A small network was trained on invented records. Each row is its activation on one of them, seen along a few directions.
Each row is followed by the record's values for the fields BER, NAKOV, ZAR, SIKA, GUF.
A field that a record lacks is written none.
The largest differences between rows may come from other fields.
Random noise pushes rows far along 12 fixed directions. That doesn't count. These rows show it; they differ only by the noise:
[-224   74  -40  -80  -92 -132   54 -219 -220   67  -37   71  214   -6
 -138 -117   62  249  195    4  163   41  -24 -402   34  142  -61 -144
  112 -133]
[ -93  367  211  116  254 -368  155   51  127  -17  171  -16  -73  168
   41    8  344   97  213  -27   90 -315 -377  276   89  276 -104  -35
   19 -111]
[  76  201 -299  157   84  110   14  254  207  393  -83 -281  193  459
   44  -39 -128 -253  -77  208  -12  197  375  325  151  314 -173  -44
  307  450]
[ -58  101  -11 -467   16  -30   89 -259  -40 -227  315   59  330 -448
  -40  300 -111  140  153  206  138  118  181 -363  340 -352   33 -176
  278   73]
[-357  -92 -162  -27   13  -76  339 -231  202  492  201  -19  295 -136
 -228  241  119   68   55  170 -107 -116 -117 -304  172  -61   34 -205
   65  -59]
[ -85  513  -50   27  125 -240  132 -218  -49  103  -99 -308   -3 -254
  -67  305   38 -308   74   79  -53  -18  171  173  175  190 -131  -41
  376   46]
[ 208 -161  -57  493   81    9  -48  162  181 -145  -77  129 -599   80
  138 -178  -57   -4 -180 -131 -251  385    4  259 -212  310   74  193
   88  -50]
[ 200  -52   72  412  335  -27   57   69  621  127  207 -311 -239 -101
  111   46    2 -426  -93  -37 -150   26  199  317  -13  -95   31   65
  137  210]
[-337  294  176  -77  149  -39    3  -20   14   30  139   83   41 -224
  171  -20  283 -297  264    3  103 -332   -4 -241 -114  -84  277 -262
 -103 -182]
[ 180 -212 -363  236 -170  109   92  107   99   -2   13  493 -132  -58
  302  -47 -440    2  -81  198 -172  280  385  199   76  201  222  224
   54  168]
[  70  153  -49  -33  262  119    3  275   57 -289  322  -27 -157  409
   28  148  349  139   40  119  -18   42 -323   35  165  121   -9   24
 -160 -116]
[ 117   85  -68  222   18 -258  106  -25  237   75  -52   12  -40  -69
    3  -79 -200   72   -7   28   -7  283  190  185   50  254 -143   14
  466  257]
[-114  228    7    3  -46  -66 -129 -136 -308  304 -478 -239  -13  117
  -42 -294 -179  -58 -106 -101  -41  299  228  290 -125  417 -239 -141
  492  164]
[-198 -300 -265  468 -365  -82  158   20 -141  360  138   -3   76  194
  -14  398    4   50  122  -78  178 -130  445 -173  473 -252   45  120
 -202 -308]

[   9 -240  -92 -260  -62 -162  173 -122   76  -94  126   77   60 -329
 -122  273 -128  352 -151  101 -152  143 -170  -57  244 -230   -1    2
  305   62] | BER=betus NAKOV=none ZAR=none SIKA=none GUF=none
[-107 -348  206  110    9 -315   40 -390   27   75 -180  323  -74 -264
   98 -581 -152  210  140 -181 -105 -209 -133   44 -238  237   33  208
  -18  -83] | BER=rige NAKOV=kikig ZAR=nedoz SIKA=piz GUF=dodug
[ 210 -101   53 -305  223  273  -67  -94  150  -14  102 -178  109  -32
   96   55 -110 -217 -247  153 -238  -89  -61  354   53 -158  -32   38
  -76  203] | BER=betus NAKOV=fipe ZAR=rafe SIKA=dib GUF=dodug
[ 249  -33 -355  368 -331 -263  216 -146 -193  -10 -264  254 -253 -141
  -64  260 -307  185 -113   36 -219  233  102  291  247  405 -108  376
  150  -73] | BER=betus NAKOV=fipe ZAR=rafe SIKA=dib GUF=dodug
[  52  -88   -3  -33   76  202  -48 -139 -184   -3  -50 -314 -114   52
 -105  108   64  -91 -202  -26 -136  199  -38  -55    3 -111  -76   32
  -64 -106] | BER=betus NAKOV=dekat ZAR=molo SIKA=dib GUF=dodug
[ 131  -36   53  -83  -73  178 -357   44 -209 -258 -107  -88  -26  110
   30 -241  -33   -4   62 -147  195  204  232 -207 -178 -182   25  -47
   38   33] | BER=betus NAKOV=mugab ZAR=molo SIKA=legum GUF=dodug
[  48 -139  115  -37   75 -168  -25  -17  -30   45   -8  -16  195  291
 -126 -383   78  391  156  -55  178 -111 -252  -46  -27  266 -175   78
  -48   38] | BER=rige NAKOV=dekat ZAR=kotaz SIKA=piz GUF=vibi
[  95  320  -27  114    4 -151 -153  532  161 -493  139  514   42  313
  397 -465    9  168  448  107  507   52  298 -146 -173  370  109    0
   19  118] | BER=betus NAKOV=kikig ZAR=nedoz SIKA=piz GUF=dodug
[-107  -12  126 -138  146  366 -254   87 -216    8 -155 -403 -198  132
  -53   87  187 -332 -221 -186 -187  -23  -54   39 -147 -240   74 -134
 -107 -116] | BER=rige NAKOV=none ZAR=none SIKA=none GUF=none
[-125 -187   37  -86  -80    0 -116  112    7  172  -73  136  162  256
  -82 -462  -82  375    3  -58  106  291  -22 -111 -139  167 -131 -231
  260  175] | BER=betus NAKOV=kikig ZAR=nedoz SIKA=piz GUF=dodug
[-107  301 -145   88  -44    6  -22  561  113   34   92  126  157  495
  113   20  322  -47  190  109  206 -124  -13 -135   97  138   80 -186
  -93   26] | BER=betus NAKOV=fipe ZAR=rafe SIKA=dib GUF=dodug
[ -46  359    3 -162  181 -140  175  121   37  118 -188  115  -52   42
  -81  -18  104  101 -116  192 -259   29 -519  333 -166  493  -97 -117
  243  195] | BER=betus NAKOV=none ZAR=none SIKA=none GUF=none
[  23 -197  100   65   81  186 -208  509   84 -138  224 -238 -253  376
   59  202  406  -34  -51 -136  103   32  -27  -27  100 -267   58  -59
 -171 -133] | BER=betus NAKOV=fipe ZAR=dozi SIKA=dib GUF=vibi
[  37   47 -220  274 -342  -17 -226   -6 -189 -174 -276 -142 -380 -104
 -212  126  -53  -74  -92 -223 -101  492  468 -136  -15  -38    7   56
  367 -121] | BER=betus NAKOV=mugab ZAR=molo SIKA=legum GUF=dodug
[  -5 -128  127    3 -228  -81 -129    8 -495 -137  -94   -1  -13  155
   86    3  -33  276   72 -132  335  111  210  -35  123  -55 -121   96
  -43 -183] | BER=betus NAKOV=dekat ZAR=molo SIKA=dib GUF=dodug
[-309  -77 -317   74 -323   42  153 -112 -333  524 -304 -118 -118 -201
 -152  637  -84 -197 -288  -45 -409   67  197  203  283 -107   43  -59
  154 -228] | BER=betus NAKOV=dekat ZAR=kotaz SIKA=piz GUF=vibi
[ 208  229 -224  116   22   58   53  -25  325   29  -60  -54  205   -4
  -53 -164 -154 -146    6  162  -33  171  158 -128 -132  269 -124   -9
  188  364] | BER=betus NAKOV=dor ZAR=dozi SIKA=dib GUF=vibi
[  82  338  -17  112  132  -97  -66  272  136 -222 -158  124 -167  -44
  207 -180   48 -172   61   79  -11   34   -7   79 -208  296  116   21
  130   88] | BER=betus NAKOV=none ZAR=none SIKA=none GUF=none
[-359  -18  170  -75 -297 -176 -182  332 -357  223 -294   71  -95  164
  224  -46   12  165  -25 -172  156  165  181   73   -7  -73   23 -296
  253 -122] | BER=betus NAKOV=dor ZAR=kotaz SIKA=legum GUF=dodug
[ 124  110 -170  404  142  -24   61  168  225 -200  232 -168 -124  145
  -59  233  275 -220  176   20  176  -52   37 -308   32   33  -21  177
 -225 -146] | BER=betus NAKOV=kikig ZAR=nedoz SIKA=piz GUF=vibi
[ 120  340 -182 -212  165   61  -12   69  116 -316  325 -131  160   89
  -57  267   80 -113  127  214  -10  -41  127   32  281   10  -40   19
   47  116] | BER=betus NAKOV=kikig ZAR=nedoz SIKA=piz GUF=dodug
[-103  427 -282  -36 -117 -203  175 -230  -69  191  -11 -121  458   47
 -259   88  -43  -15  267  200  244 -131  177 -227  237  278 -228  -48
  167   78] | BER=betus NAKOV=kikig ZAR=nedoz SIKA=piz GUF=vibi
[  63 -234   30 -175  -92  483 -180  303 -111  -93  131  343 -238  116
  334   13 -164  -22 -190   34 -143  153   42  372  -33 -315  312  -50
 -254  -10] | BER=betus NAKOV=mugab ZAR=molo SIKA=legum GUF=dodug
[ 355 -113 -153   14   53  221 -144  -51  120 -284  134 -175  237  -86
  139  -37 -253 -243  142   91  209   87  525 -280  120 -292   54  137
 -176  153] | BER=betus NAKOV=dor ZAR=kotaz SIKA=legum GUF=dodug
[ -14  293  106  182  -23 -305    3 -172    5 -247  -58  -57 -177 -476
  -52  163  124 -224  120 -142   48   -5  137 -217  -76  -25   64    1
  202 -172] | BER=betus NAKOV=dekat ZAR=molo SIKA=dib GUF=dodug
[ 235  253 -236  -26  -77  187  229  -67 -150  -16   75  274  145   88
  215  139 -330 -210  106  303   -2 -308  194  494  273  178   36  305
 -383   47] | BER=betus NAKOV=mugab ZAR=rafe SIKA=piz GUF=vibi
[-129  289  -20   53   -1 -236  180 -100  170  144 -115 -106 -295 -603
 -109  421 -125 -284 -217   16 -312  359  190  283  -12    0  -33 -176
  654  160] | BER=betus NAKOV=kikig ZAR=nedoz SIKA=piz GUF=dodug
[  45  222 -146  103   93   79   24  232  159 -111    4 -114  -50  150
 -190  110  224  -81  -56   96  -62  185 -135 -249  -95   85  -26 -114
   63   81] | BER=betus NAKOV=none ZAR=none SIKA=none GUF=none
[-120  -96  -97  111 -350 -216  151 -174 -448 -160  -83  347   97  -44
 -113   74   17  474  207  -33  238 -119  -95 -438  133    0   -3  150
 -269 -436] | BER=betus NAKOV=none ZAR=none SIKA=none GUF=none
[ 101  162  -77  492 -242 -473  140 -146  -21 -111 -105   80  -86 -246
  -92  125  -84   -4  224 -207  178  -28  299  -98  114   95  -66  179
  153 -140] | BER=betus NAKOV=dekat ZAR=kotaz SIKA=piz GUF=vibi
[ -53 -354 -135 -184 -129   84  103 -389 -153   72  166 -177  -13 -189
 -388  355 -133  306 -212  -24 -292  232   36    7  376 -299 -152   56
  118 -182] | BER=betus NAKOV=kikig ZAR=nedoz SIKA=piz GUF=dodug
[ -33  186 -187 -245   72  237 -101 -169   21   80  -98   14  342 -198
   62 -243  -98 -406  179  272  -13 -107  238 -366 -205   71  192  -58
  -45  204] | BER=betus NAKOV=mugab ZAR=molo SIKA=legum GUF=dodug
[ 278   38  -27   60 -110 -276   79 -221   66 -117  -25 -200  159 -121
 -314  130 -271  398  -31 -113  129  389  124 -119  260  -59 -411   72
  492  228] | BER=rige NAKOV=dor ZAR=dozi SIKA=dib GUF=vibi
[-392 -370 -227 -164 -307  148  150 -243 -205  669 -352  -66  290  -90
 -244  -16 -254  156 -147   14 -128  291  215 -271  -79  -38  -79 -281
  201  -40] | BER=betus NAKOV=dor ZAR=kotaz SIKA=legum GUF=dodug
[ 107 -343  457 -342  135  143 -305 -483 -436 -192  -79 -126  246   40
  133 -714 -194  308  143 -127  398  -55   58 -190 -221   -4 -112  130
 -196 -102] | BER=rige NAKOV=dekat ZAR=molo SIKA=dib GUF=dodug
[  69  380  188 -465  222   62  -77  111  -40 -340  260 -126  239  193
  174   32   73   26  215  187  341 -109  -18   83  197  -30 -118 -131
  106  133] | BER=rige NAKOV=mugab ZAR=rafe SIKA=piz GUF=vibi
[-109  115 -202 -457 -101  157  -87   53 -257 -185  -41  285  120  -90
  117  106  -53  115   80  243  -47  185   76 -184  118   -3  153  -76
  144   50] | BER=rige NAKOV=mugab ZAR=molo SIKA=legum GUF=dodug
[  69  108 -321  387  -11   17  102 -171   17   15 -294 -220 -348 -267
 -210  229    5 -352 -131    7 -261  370  146 -321 -200  250  -19  101
  183  -89] | BER=betus NAKOV=mugab ZAR=rafe SIKA=piz GUF=vibi

Here are new rows. What are their fields?
[ -14 -199   89  -49   10  159  -89  -31 -169   53  -98 -252   35  246
 -122 -130  204   19 -114  -87    3 -160 -323 -170  -77 -170  -80  -34
 -301 -109] | BER=betus NAKOV=none ZAR=none SIKA=none GUF=none
[  61  319 -270   49  227  118  131   41  192  340   50 -566  447  228
  -85  283  137 -527   82  307   37 -400  200   22  308  -54 -104   58
 -155  246] | BER=betus NAKOV=none ZAR=none SIKA=none GUF=none
[ -54   55  222 -375  197 -289   83 -493 -180  187   69 -652  488   92
 -405   95  174  241   77  -34  170 -222 -258 -118  277 -110 -504  -33
  178    2] | BER=betus NAKOV=dekat ZAR=molo SIKA=dib GUF=dodug
[ 285  -70   23  452   21 -112  -16   -6  322 -248  -58  353 -278 -186
  156 -531 -160 -133  127 -110  -63   57   10 -128 -445  254  223  177
 -200    9] | BER=betus NAKOV=dor ZAR=kotaz SIKA=legum GUF=dodug
[-114 -241  277 -175  -28  -50  -11  147  206  147  126  260  122 -173
  293 -139 -115  122  -25  -89    9 -168  -93  223  -31 -272  134 -170
   96  231] | BER=rige NAKOV=dor ZAR=dozi SIKA=dib GUF=vibi
[ -93  130 -260  375 -234 -152   66  174  -29  179 -331   99  -79   -9
  112  127  -68 -264   80  -29   25  -66  329  -68  -10  189  123   45
  115   21] | BER=rige NAKOV=none ZAR=none SIKA=none GUF=none
[  48 -290  -83 -315 -157  338 -254   48 -335    2 -141 -232  136   68
    1  -34 -184  -30 -250  -33  -23  220  259  -65  109 -400    5  -67
   68  135] | BER=betus NAKOV=none ZAR=none SIKA=none GUF=none
[  44  265  -17   -4   12  -21  -47  -19 -171   11 -253  302   72  212
  187 -529  -72  -69   84   77  -24 -172 -125  179 -311  559   48   69
 -137   73] | BER=betus NAKOV=dekat ZAR=molo SIKA=dib GUF=dodug
[ -51  410  142   93  258 -138  -56  377  579  -65   -9  -95  -50 -300
  185  -57  175 -509   99   61   97   -5  156 -161 -322  -58  195 -352
  405  369] | BER=betus NAKOV=none ZAR=none SIKA=none GUF=none
[ 225  -61 -298  365   90   35  124   77  142   -5 -102 -115 -197  161
   73  250   71 -211  -62  139 -114  122  119  -85  100  203  -25  351
 -148    2] | BER=rige NAKOV=fipe ZAR=rafe SIKA=dib GUF=dodug
[ -99  470  162 -360  340  -42  126  -36  358   17   -6  269   71 -248
  -12 -239   99   -5   -1  279 -194   95 -580  122 -495  388   59 -353
  324  320] | BER=betus NAKOV=mugab ZAR=molo SIKA=legum GUF=dodug
[-154  -70  235 -235   67  110   23 -267  103  218  -37 -174  161 -543
  170  225  -90 -553  -37    6    6 -292  246  -77   13 -530  168  -81
 -122   47] | BER=rige NAKOV=fipe ZAR=rafe SIKA=dib GUF=dodug
[ 193 -244  163  244  -70   99 -216  197 -203 -130 -209 -134 -167  413
   17 -145    6  220  -69 -240  234  119   49  -30  -31 -124 -160   63
 -162  -60] | BER=rige NAKOV=none ZAR=none SIKA=none GUF=none
[ 283 -114 -350 -144 -145    2  158  141  438  -23  185  397  466   94
  -46 -163 -370  297  -42  336   24  287  127  -81  124  138  -57   11
  287  535] | BER=betus NAKOV=dekat ZAR=molo SIKA=dib GUF=dodug
[ 227 -266  140  -48  -21   43  -93  171  101 -334  321  183 -251 -197
  338  277 -142   37  -35  -25   46   90  178  235  196 -532  194  123
  -29  -12] | BER=betus NAKOV=mugab ZAR=molo SIKA=legum GUF=dodug
[  45 -217 -306 -320 -181  459  -91 -156 -250  170   51  -49  504  279
  -58  -65 -323  149   -1  279   24  -24  211 -248  263    1  -48  135
 -202  120] | BER=rige NAKOV=dor ZAR=dozi SIKA=dib GUF=vibi
[ 272  129 -419   14   -2  111  129 -347 -200  -93 -191   16   22  -99
  -70   39 -262 -155  -73  249 -255  129   91   42   21  462  -37  371
  -33   59] | BER=betus NAKOV=dekat ZAR=molo SIKA=dib GUF=dodug
[ 224   94  -95   74   41   68  -70  320   78 -362   60   44 -386  129
   11  160   98    9 -191   14 -200  329 -135  156   -9  107   15   80
  104    2] | BER=betus NAKOV=dekat ZAR=molo SIKA=dib GUF=dodug
[-115  324   -3 -110  -47 -151  153  -43   52 -188  104  -73 -119 -387
 -272  470  161  -24   -5   56  -53  228  -73 -257   77 -133  -56 -215
  346  -84] | BER=betus NAKOV=mugab ZAR=rafe SIKA=piz GUF=vibi
